A small network was shown many inputs. Here are its activations along a few directions, one row for each input.
In each table, some parts of the input vary, and every possible input appears once, in random order.
Descriptions start from the smaller parts, as in this example, which fits no table here: one of 6 places along a line, together with either a single point or one of 11 places along a line or (one of 2 separate values, together with one of 8 places around a ring).
Shared parts are said once, and a part with two or three values counts as separate values.
In the rows, zero is written as 128.

Other details of the inputs shift rows strongly along two fixed directions, in all tables alike. That doesn't count.

Table:
x1: [126 141 123 120 115 105 124 100 144 127 142 130 123 115 130 117 119]
x2: [136 152 138 107 123  73 105 122 160 132 152 111 122 116 108 113 103]
x3: [134 181 149 101 154  73 111 120 167 132 145 152 117 147 130 128  77]
x4: [116 147 158 116 150 121 141 148 132 124 128 144 129 151 134 137 115]
x5: [142 148 125 109 126  79  89 118 152 144 155 124 120 138 124  90 111]
x6: [139 153 133 108 126  76 104 124 163 133 152 111 114 122 108 115 107]
x7: [135 132 128 128 133 105  91 160 119 136 144 105 127 135 131 103 122]
x8: [150 149 129 111 136  74  79 136 152 142 151 116 124 134 112 102  97]
x9: [119  97 139 138 126 154 130 182  86 131 127  99 144 139 132 112 167]
x10: [131 143 121 127 143 162 164  47 153 120  94 208 133 138 148 166  95]
x11: [132 135 132 124 129 111 111 166 131 134 140 100 112 133 113 121 138]
x12: [123 133 133 121 125  99 107 154 121 132 153 103 124 129 133  99 133]
x13: [117 118 125 149 131 145 118 198  88 126 133  88 116 131 139 126 159]
x14: [117  91 128 152 131 174 140 168  82 119 109 109 149 120 134 143 152]
x15: [144 111 107 124 112 157 158  32 159 129  99 183 142 119 118 144 121]
x16: [115  97 125 155 129 175 147 164  87 117 110 108 138 114 133 152 154]
x17: [135 122 116 122 110 139 154  54 154 126 113 161 135 111 119 141 122]
x18: [143 163 129 103 123  67  96 133 164 143 162 110  99 136 111  99 120]
x19: [113 105 118 152 122 171 144 165  89 125 119 111 121 132 141 132 173]
x20: [142 122  95 138 116 159 152  35 156 124  97 179 129 109 128 159 110]
x21: [152 123  92 138 123 163 146  44 161 130  90 181 125 117 114 166 113]
x22: [123 136 138 118 121  98 119 156 129 131 154  97 117 127 122 109 138]
x23: [142 152 139 102 129  63  90 133 161 137 157 108 122 128 107 101 102]
x24: [114  95 125 153 128 169 136 169  81 119 116 108 142 123 144 133 154]
x25: [123  96 115 154 121 185 162 103 106 115  91 143 149 104 129 165 138]
x26: [105 107 131 145 122 150 139 179  85 122 135  93 127 124 144 124 166]
x27: [124  91 135 143 131 167 132 172  89 127 112 106 150 135 125 128 158]
x28: [126 142 140 114 138 141 166  72 152 125 111 189 132 147 137 148 111]
x29: [122 134 129 132 124 110 115 148 119 124 142 104 125 114 133 121 123]
x30: [100 122 143 138 143 175 171 137  98 117 109 158 136 151 161 146 143]
Each input here is: one of 5 places around a ring, together with either a single point or one of 5 places along a line.
The inputs of x25 and x1 match in every part but the place on the ring of 5. If x3 is changed in the same way as x25 into x1, which row does it become?
> x30
Change only the place on the line of 5 in x17. List by row number the other rows that result.
> x9, x15, x18, x22
Change only the place on the ring of 5 in x23. List by row number the other rows that result.
> x12, x14, x15, x24

Table:
x31: [127 173 129 110 119  78 107 135 162 128 157 106  82 132 118 122 125]
x32: [139 123 138 111 111 142 154  84 153 131 111 144 133 129  97 136 132]
x33: [111  80 130 155 128 179 134 164  73 129 112 114 161 142 138 116 170]
x34: [128  92 134 127 107 171 172  71 124 121 108 157 161 117 132 143 140]
x35: [145 136 114 133 141 124 129  96 153 115 111 141 136 101 107 165  91]
x36: [154 156 113 127 144  82  65 168 140 145 155 107 104 137 121 105  98]
x37: [141 132 106 132 120 148 139 105 138 136 121 147 104 141 125 129 153]
x38: [ 93 119 132 143 123 138 142 183  86 114 141  85 113 121 165 122 155]
x39: [ 98 105 143 145 125 171 178 175  88 114 116 102 128 114 121 158 176]
x40: [159 116 123 129 133 139 125  73 158 128  93 156 153 116 101 151  90]
x41: [123 125 124 152 139 137 104 186 108 116 124  95 115 117 138 149 126]
x42: [141 142 105 134 124 122 113 109 127 140 129 139 123 129 144 114 127]
x43: [123 163 143  99 121  53 119 113 163 127 169 120 117 103 126 112 104]
x44: [130 159 107 129 123 111 121  70 161 128 130 149 112 110 133 134  96]
x45: [142 148 136  96 127  73  91 141 167 148 165 115 108 153  98  83 127]
x46: [117 155 158 113 173 165 180  87 141 123  94 229 141 183 164 168  90]
x47: [120 121 151 119 125 117 118 163 108 129 133  97 151 120 121 106 130]
x48: [106 126 144 136 125 121 136 160  98 121 136 106 137 104 130 141 135]
x49: [153  90 107 140 137 174 117  96 125 131  91 155 152 134 113 145 121]
x50: [123 124 117 135 118 122 125 149 106 131 146 117 113 140 156 100 147]
x51: [116 102 135 120 124 122 118 160 108 133 146 108 143 144 140  89 156]
Describe the family of inputs behind these rows.
> either a single point or (one of 4 places along a line, together with one of 5 places around a ring)

Table:
x52: [141 129 123 131 147 124  82 186 114 147 130 112 120 164 129 100 139]
x53: [101 159 160 116 146 113 162 139 129 114 135 151 120 144 158 143 117]
x54: [138  87 150 129 144 146 114 179 109 131 114 109 160 145 103 126 141]
x55: [136 103  80 144 107 186 171  15 141 118  95 196 134 103 148 154 128]
x56: [136  74 111 162 139 204 127 147  77 129  92 141 160 148 153 129 149]
x57: [180 142 114 105 136 116 106  71 184 148 109 169 123 153  92 132  99]
x58: [111 128 172 130 173 149 134 193  96 126 113 152 144 177 151 136 116]
x59: [107 119 155 114 107  98 126 151 103 134 160  92 144 123 138  79 149]
x60: [135 144 106 140 138 113  96 151 124 134 137 114 103 132 122 124 129]
x61: [105 120 125 128 113 147 139 155 101 134 145 112 110 148 147 102 187]
x62: [120 106 129 148 128 137 115 165  84 120 125  97 157 106 125 127 125]
x63: [151 181 108 117 122  42  64  93 185 133 174 116  94 110 127  99  66]
x64: [137 136 121 138 119 125 124 139 141 125 126 109 102 112 107 152 131]
x65: [159  83 107 135 129 190 143  24 134 127  68 203 180 125 120 150 102]
x66: [140 125 106 134 111 130 130  41 152 116 107 154 144  85 121 152  87]
x67: [158 189 111 101 134  12  40 120 181 151 188 110  98 124 121  84  61]
x68: [106 109 162 112 113 113 140 173 114 126 159  80 136 135 112  97 169]
x69: [116 115 145 134 127 111 119 189 114 118 137  62 129 105 107 136 134]
x70: [108 109 135 136 110 131 137 157  91 116 134  97 152 102 140 114 146]
x71: [ 81 154 183 108 145 117 160 187 103 122 158 122 124 166 164 109 149]
x72: [138 104 123 135 133 150 137 115 134 122 108 127 149 108  96 156 122]
x73: [115 116 143 122 107 143 157 162 110 138 139 102 115 141 122 112 184]
x74: [130 166 132 120 159 138 157  69 158 121 101 198 134 138 140 174  74]
x75: [115 130 107 155 124 148 118 171 105 124 122  93 106 118 141 139 152]
x76: [140 117 119 114 110 127 158  47 175 121 113 160 137 101 101 149 120]
x77: [163 137 100 130 126 141 138  62 171 139 100 165 118 114  97 164 110]
x78: [139 184 130  78 112   9  71  98 184 154 206 114  93 141 135  50  97]
x79: [ 93 153 161 135 157 144 152 186 100 104 125 123 124 132 161 163 118]
x80: [119  96 121 150 112 190 181 147  97 120 100 117 125 118 126 156 183]
x81: [122 124 102 140 114 145 142 108 129 129 120 142 106 123 139 133 155]
Describe the family of inputs behind these rows.
> one of 5 places along a line, together with either a single point or one of 5 places around a ring
The inputs of x68 and x76 match in every part but the place on the line of 5. If x61 is changed in the same way as x68 into x76, which row does it become?
> x81
List by row number the other rows that have the place on the line of 5 in common with x60.
> x62, x67, x72, x74, x77
Change only the place on the line of 5 in x70. List by row number the other rows that result.
> x59, x62, x65, x66
Change only the place on the ring of 5 in x75. List by row number the other rows that result.
> x63, x64, x66, x69
